These are the activations of a small neural network, seen along a few directions. Each row is one input.
Each table varies a few parts of the input and shows all the possible inputs, shuffled.
Descriptions start from the smaller parts, as in this example, which fits no table here: one of 3 separate values, together with either a single point or one of 9 places around a ring or (one of 5 places around a ring, together with one of 6 places along a line).
Shared parts are said once, and a part with two or three values counts as separate values.

Other details of the inputs vary at random and push rows far along two fixed directions, the same in every table; ignore that.

Rows:
R1: [-17.8  -8.1 -41.0  -4.7  -5.6 -29.7   3.0  14.0  14.1  -2.4  31.7]
R2: [ -0.5   8.0  22.5  22.4   3.4  12.4 -13.6  -7.4  -3.3  -1.7 -35.7]
R3: [-13.5  -5.7 -23.7 -17.4  -3.4 -15.4  16.1   5.1   9.5   1.1  23.2]
R4: [ 31.1   9.1  -6.2 -22.7 -13.5 -25.0  34.2   4.6 -22.9  42.0  37.4]
R5: [-34.5  36.4 -31.7  84.9  -0.3 -19.9 -59.2   4.0  43.8 -24.0  -8.3]
R6: [-12.1   3.9 -50.0  -1.7  -8.6 -25.0   9.1   9.8  18.1  -5.9  24.7]
R7: [ 14.8  -1.2  60.0 -24.7   4.8  26.8   4.4  -8.4 -24.7  13.0 -27.2]
R8: [  5.8  -2.9 -57.0  22.1 -16.6 -16.1   1.4  -4.6  30.7  16.7  27.3]
R9: [ 31.5   2.4  48.5 -17.6  15.7  27.3   3.2  -8.6 -27.9   0.3 -23.3]
R10: [ 25.3  19.6 -11.9 -12.3 -15.6 -16.7  13.8   8.2 -13.5  25.6  24.0]
R11: [ 10.6  -4.9 -26.4 -49.8 -14.4 -13.8  48.2  12.0 -14.5  21.5  51.1]
R12: [ -1.9 -17.4  35.6 -39.0   8.6  47.9  16.3  -5.6 -17.0 -15.6 -36.9]
R13: [  5.1 -27.9  34.3 -51.1  12.5  35.0   9.9  -1.9 -24.3 -17.1 -33.0]
R14: [-38.7 -12.5 -10.9  23.2   6.1   6.3 -36.3   1.1  13.1 -45.5 -28.5]
R15: [  3.1  14.5  -0.2  37.3   4.9  -6.8 -13.5  -0.2   5.4  -5.4 -11.9]
R16: [ 36.3  11.5 -19.6 -10.6 -10.2 -37.7  33.9   9.4 -16.6  36.1  53.7]
R17: [ 20.2  -0.9  53.3 -10.4  17.7  21.9   1.4  -9.5 -22.4   2.9 -17.1]
R18: [-25.8 -22.8   7.5  -7.5   4.9   6.4 -12.8   1.2  -2.1 -26.4 -10.4]
R19: [-17.1 -19.1  -2.3  34.0   1.1  17.8 -19.6 -17.5  35.4   0.4 -20.5]
R20: [-22.2  18.0  19.2  45.6   8.3   4.4 -40.1  -5.6  18.9 -15.7 -20.6]
Description of these inputs: one of 2 separate values, together with either a single point or one of 4 places along a line or one of 5 places around a ring.
Q: The inputs of R16 and R15 match in every part but the choice among 2 separate values. If R17 is changed in the same way as R16 into R15, which row does it become?
A: R9

Rows:
R21: [ 55.4 -21.6  19.8 -77.9  -5.4  -4.4  51.1  -0.3 -47.8  30.5  43.5]
R22: [-11.5  -3.0 -32.6  33.9   0.3 -28.3 -19.2   2.6  14.4 -11.5   6.8]
R23: [  8.5  -2.7  41.9 -27.2   7.2  33.4  -7.6   1.0 -28.1 -15.2 -39.8]
R24: [ 10.8 -20.0  30.4 -20.2  11.7  48.4   7.9 -13.2  -7.2  -7.6 -41.3]
R25: [-22.0   5.7 -36.6  41.7  -2.3   0.6 -19.4  -4.5  39.1 -14.1   0.5]
R26: [-10.9 -19.5  34.3 -17.4  -2.1  29.6   1.3 -12.8  -4.0   5.0 -24.2]
R27: [ 17.6   1.9 -69.3 -23.9 -34.0 -51.6  40.7  14.3  -0.7  44.2  67.5]
R28: [ 14.6   1.6  21.1 -28.4   0.6  15.5   0.7   2.6 -26.6 -11.8 -25.6]
R29: [-47.0  18.8 -13.0  55.9   8.2 -14.9 -31.0   4.1  28.1 -26.3  -6.1]
R30: [-46.8  -1.9 -26.9  53.6  -7.3  -7.2 -34.6  -0.8  37.7  -8.9 -17.5]
R31: [ 12.2   1.2 -44.5  -4.9  -8.1 -48.7  11.4  10.6   6.3  18.6  66.8]
R32: [-45.4  16.4 -17.5  57.1   9.0 -15.8 -30.1   8.5  24.5 -24.9 -13.1]
R33: [ 27.7   9.0 -68.9 -21.5 -18.5 -37.4  40.3  11.6  14.7  31.6  78.6]
R34: [ 25.7  12.3 -36.8 -34.5 -12.3 -44.1  50.1  18.4 -24.3  25.3  56.8]
R35: [-26.3  23.8 -31.6  38.0  -3.4 -21.5 -36.2  10.7  29.4 -23.4  10.0]
R36: [ -4.4 -22.5  37.6   3.5  16.7  23.8 -18.6  -8.5  -9.8 -18.3 -37.5]
R37: [ 35.7  -0.6  34.8 -65.1  -4.8  19.7  24.7   2.9 -43.3   6.6   3.2]
R38: [ 63.5  27.7  78.1  16.4   6.6  25.4   3.4 -19.3 -31.7  44.1 -26.2]
R39: [  1.3 -21.9  35.7  -7.4  16.9  54.1  -2.8 -20.0  -0.8 -21.5 -64.0]
R40: [ -3.9  -5.5  60.3 -27.3  22.4  28.3   9.7  -3.9 -18.9  -9.8 -24.7]
R41: [-54.8   0.9 -16.5  55.7  -1.3  -4.9 -41.7  -3.8  49.1 -12.6 -13.5]
Q: Describe the family of inputs behind these rows.
A: either a single point or (one of 4 places along a line, together with one of 5 separate values)
Q: Which other rows does R37 become when the choice among 5 separate values takes its other values? List them by row number.
A: R21, R25, R26, R29

Rows:
R42: [ 28.1 -27.3   9.7 -42.7  -9.1  29.4  36.6 -16.3  -4.5  31.9   0.6]
R43: [-16.7  12.9  -9.1  57.8   4.6  -3.4 -43.8  -2.7  25.2 -20.3 -20.5]
R44: [  5.3  10.1 -32.1  38.5 -15.4 -11.2  -3.0  -8.1  30.4  29.7  13.8]
R45: [ 26.8 -10.7   2.4 -66.5 -11.5  -1.6  36.0   7.8 -27.2  19.1  32.4]
R46: [-19.5  14.1  -7.4  61.7   7.8   0.6 -37.1  -5.1  26.0 -22.9 -19.5]
R47: [  9.3  13.7 -32.4  13.8  -8.9 -41.9   5.5   7.5   5.0  21.9  43.9]
R48: [-22.5 -16.6  51.5 -10.6  16.4  47.4 -11.9 -12.1  -3.2 -27.8 -47.3]
R49: [ 36.0  -9.6  -2.5 -69.5  -8.0  -3.5  44.6   9.1 -28.6  20.7  25.5]
R50: [  6.3  20.8 -47.7  18.8 -20.6 -44.1   2.1  14.5   3.5  18.6  39.8]
R51: [-10.1  20.7 -36.1  38.5 -11.4 -30.0  -6.5   7.7  12.0   4.1  20.9]
R52: [-28.9  12.6  18.8  51.9  14.1  15.1 -47.0  -4.8  24.3 -28.3 -52.8]
R53: [  0.6 -11.0  -0.5 -24.3  -4.3   5.1  19.9   1.4 -13.5   0.1   2.8]
R54: [  0.8  21.9 -26.9  14.3 -11.0 -27.1   3.8   7.5   7.5  11.5  38.2]
R55: [ -6.2  16.2 -32.4  37.2  -4.1 -37.2  -3.8   5.5  18.2   9.4  33.0]
R56: [ 13.9  19.0 -27.1  -4.1 -16.0 -31.5   7.0  11.6  -1.1  21.6  44.5]
R57: [  2.7  -3.0  66.5  -6.8  22.3  47.3  -8.6 -11.9 -14.4 -13.3 -60.3]
R58: [-12.8 -11.5  33.2 -12.1  16.2  35.9  -1.6  -7.4  -1.5 -22.6 -42.9]
R59: [  0.0  13.6 -27.9  27.6  -4.0 -35.6  -0.4   6.9  11.8  15.8  33.9]
R60: [-25.7   9.3  -2.7  55.8   6.3 -13.3 -39.2  -1.4  26.2 -12.2 -15.0]
R61: [ 25.1  12.6 -25.7   1.3  -9.3 -23.7   7.3   4.7  -4.8  15.0  34.1]
R62: [ 27.3 -11.3   9.2 -62.6  -1.3   7.2  37.5   2.9 -27.4  12.0  10.0]
R63: [ 19.8  14.6 -11.9 -17.6 -11.8 -20.6  15.0   7.0 -11.5  22.3  38.7]
R64: [-17.3 -15.0  45.5 -10.4  20.5  45.7 -10.0  -9.4  -2.3 -26.5 -58.3]
R65: [ -0.6 -15.1   8.6 -19.2   5.3   2.3  16.6  -2.7  -5.6   0.5   5.9]
R66: [-10.2 -22.3  40.4  -1.9  16.2  41.4 -23.9 -12.9  -1.1 -31.6 -54.9]
R67: [  7.1 -16.0  11.5 -19.5   5.5  17.5   0.7  -6.1  -8.5 -10.3 -12.9]
R68: [ -5.6  26.5 -36.8  33.8  -4.8 -28.8  -4.6   8.8  19.5   2.5  21.3]
R69: [ 23.6  -9.9   3.0 -62.7  -9.3  -1.0  35.4   5.1 -26.2  18.2  31.5]
R70: [-15.2 -22.1  48.0   1.9  22.0  51.5 -19.3 -16.8  -0.4 -35.8 -59.7]
R71: [  3.4 -12.9  -1.1 -27.9  -7.5   1.1  11.9   4.2 -14.3   1.7   0.1]
R72: [-12.2 -10.7  23.4 -16.7   6.6  24.2  -1.7  -3.0  -3.6 -12.0 -16.9]
R73: [-10.0  19.9 -38.3  37.2 -13.0 -33.6 -13.7   8.0  11.7   5.3  19.5]
R74: [ 25.6 -22.3  17.1 -58.7   0.5   1.5  36.0  -1.2 -28.6  17.7  17.3]
R75: [  2.1 -15.7   7.1 -22.1   4.9   1.3  15.5  -0.1  -7.5   4.6   7.2]
R76: [-26.9  20.3  -8.4  54.4   7.3  -5.5 -38.9  -0.4  28.0 -19.0 -25.0]
R77: [  0.5 -16.3   5.3 -19.9   1.9  -2.7   7.0   0.8  -4.3   1.7   4.0]
R78: [ -9.9 -13.2  11.7 -13.9   1.7  16.1   4.2  -0.8 -10.0  -7.6 -18.3]
R79: [  2.1 -22.2  39.7 -19.7  15.8  42.2  -2.2 -11.3 -12.4 -19.0 -39.0]
R80: [ 35.4 -21.0  17.7 -78.7  -8.7  10.0  48.4   2.2 -46.4  21.5  14.2]
R81: [-23.2  22.0 -17.9  45.0  -2.3 -15.2 -26.3   4.2  22.7  -6.1   8.0]
R82: [-17.1  11.6  -1.8  55.7   8.9   3.9 -36.9  -4.5  21.7 -19.4 -22.3]
R83: [-11.6  23.2 -43.8  43.0 -12.4 -35.4 -10.9  11.4  15.0   7.2  24.4]
Q: Describe the family of inputs behind these rows.
A: one of 2 separate values, together with either a single point or (one of 4 places along a line, together with one of 5 separate values)
Q: The inputs of R63 and R69 match in every part but the choice among 2 separate values. If R46 is changed in the same way as R63 into R69, which row does it become?
A: R70
Q: The inputs of R44 and R42 match in every part but the choice among 2 separate values. If R57 is changed in the same way as R44 into R42, which row does it become?
A: R64
Q: Which other rows does R58 become when the choice among 2 separate values takes its other values? List them by row number.
A: R68
Q: Which other rows does R69 become when the place on the line of 4 takes its other values? List them by row number.
A: R45, R48, R72
Q: Which other rows does R82 become when the choice among 5 separate values takes its other values? List them by row number.
A: R57, R59, R81, R83
